Each row below is a small network's average activation on inputs in which a field has the value named, seen along a few directions.
Values that are neighbours, or in one group, have similar rows; names and order tell nothing.
(in the rows, 500 means zero)
Random noise pushes rows far along 12 fixed directions. That doesn't count. These rows show it; they differ only by the noise:
[375 674 553 474 392 354 658 630 643 606 480 525 577 235 539 443 549 547
 625 445 665 407]
[336 371 472 450 262 534 695 600 557 638  80 404 606 476 557 522 767 446
 507 680 584 298]
[435 474 526 444 364 625 711 534 670 593 507 340 390 401 439 574 534 430
 382 703 470 458]
[474 436 350 824 566 239 370 562 340 259 441 493 677 486 382 341 607 421
 618 462 452 657]
[656 594 221 462 414 324 233 784 504 418 437 506 665 347 836 624 733 460
 771 421 663 431]
[436 631 602 335 355 678 708 272 729 644 426 538 526 536 552 438 399 626
 311 624 483 350]
[400 454 534 362 757 540 613 300 452 397 507 579 422 352 378 335 477 638
 434 439 514 655]
[578 668 586 378 602 412 656 326 485 507 367 498 791 666 577 474 548 627
 587 345 597 356]
[619 320 692 815 326 373 327 456 202 394 326 590 397 559 589 556 658 329
 571 599 344 618]
[177  46 656 596 155 620 687 722 338 274 650 462 226 420 407 641 548 169
 461 813 513 486]
[458 401 218 370 656 487 495 774 594 565 395 394 521 443 378 532 642 492
 539 628 643 403]
[415 352 515 543 476 615 569 527 575 522 333 341 351  77 430 557 672 433
 343 493 376 725]
[404 318 507 696 595 402 549 859 524 671 507 409 397 562  76 550 485 356
 485 698 529 403]
[476 331 484 423 511 566 753 719 513 811 173 185 523 707 366 676 773 412
 566 625 544 268]


Values of RIF:
mavur: [564 710 503 340 514 445 680 362 512 489 548 481 570 739 577 376 450 626
 591 641 598 417]
dilos: [464 598 407 332 692 588 556 503 358 241 830 339 265 357 566 423 421 497
 647 288 475 873]
gol: [616 320 138 711 849 380 266 729 324 526 410 222 520 631 333 596 687 309
 730 384 513 605]
tibut: [438 486 639 411 266 526 671 464 463 360 504 394 539 380 690 657 559 339
 519 535 634 430]
motud: [291 377 496 342 604 652 933 376 495 606 203 197 635 566 394 415 690 546
 463 340 481 475]
mag: [292 345 533 603 173 514 433 754 505 350 811 649 644 486 559 637 365 382
 483 422 545 344]
gik: [419 695 702 582 221 375 700 378 685 454 574 551 603 547 494 498 321 375
 438 801 665 257]
taf: [378 448 749 449 274 543 584 437 387 495 372 619 253 412 510 437 489 469
 415 683 498 546]
rilu: [423 554 539 416 310 549 846 472 643 643 518 432 533 626 408 460 488 508
 405 806 525 323]
sov: [470 464 251 491 780 420 691 216 591 256 603 356 682 419 180 295 529 577
 265 609 370 753]
RIF is arranged as a star with 3 arms.
Q: Which values are neighbours of taf? Give them in the order they are listed.
A: mavur, dilos
Q: Which values are neighbours of gik? Give them in the order they are listed.
A: gol, tibut
Q: Which values are neighbours of sov? Give them in the order they are listed.
A: mag

Values of ZIPO:
mev: [312 492 221 373 555 405 540 588 685 512 422 633 604 298 367 290 553 614
 456 694 665 406]
pibe: [419 543 496 550 446 477 423 652 558 480 450 602 686 526 452 469 398 551
 460 374 552 396]
nol: [459 510 529 532 522 576 448 630 575 455 766 448 450 389 488 639 332 403
 481 342 540 513]
buras: [575 345 686 418 740 647 347 474 162 589 420 521 309 692 483 533 480 596
 513 168 356 650]
duv: [433 409 275 619 538 394 458 592 398 457 682 448 444 468 531 372 646 507
 741 370 404 673]
kifu: [265 427 599 634 263 441 471 372 331 128 842 764 368 456 577 302 290 415
 556 654 540 595]
vozo: [644 446 556 588 522 713 421 389 422 554 826 415 405 970 452 612 289 472
 445 379 247 491]
kifo: [547 377 766 516 528 643 402 301 521 567 113 610 307 159 517 635 549 450
 232 555 436 631]
luza: [394 465 406 734 627 552 324 507 445 667 459 473 605 681 383 345 422 622
 548 103 326 578]
zuk: [611 531 335 342 626 580 517 362 563 669 284 503 337 684 465 360 575 649
 442 825 457 488]
ZIPO is arranged as a star with 3 arms.
Q: Which values are neighbours of nol? Give them in the order they are listed.
A: kifu, kifo
Q: Which values are neighbours of pibe? Give them in the order they are listed.
A: buras, zuk
Q: Which values are neighbours of duv? Give them in the order they are listed.
A: mev
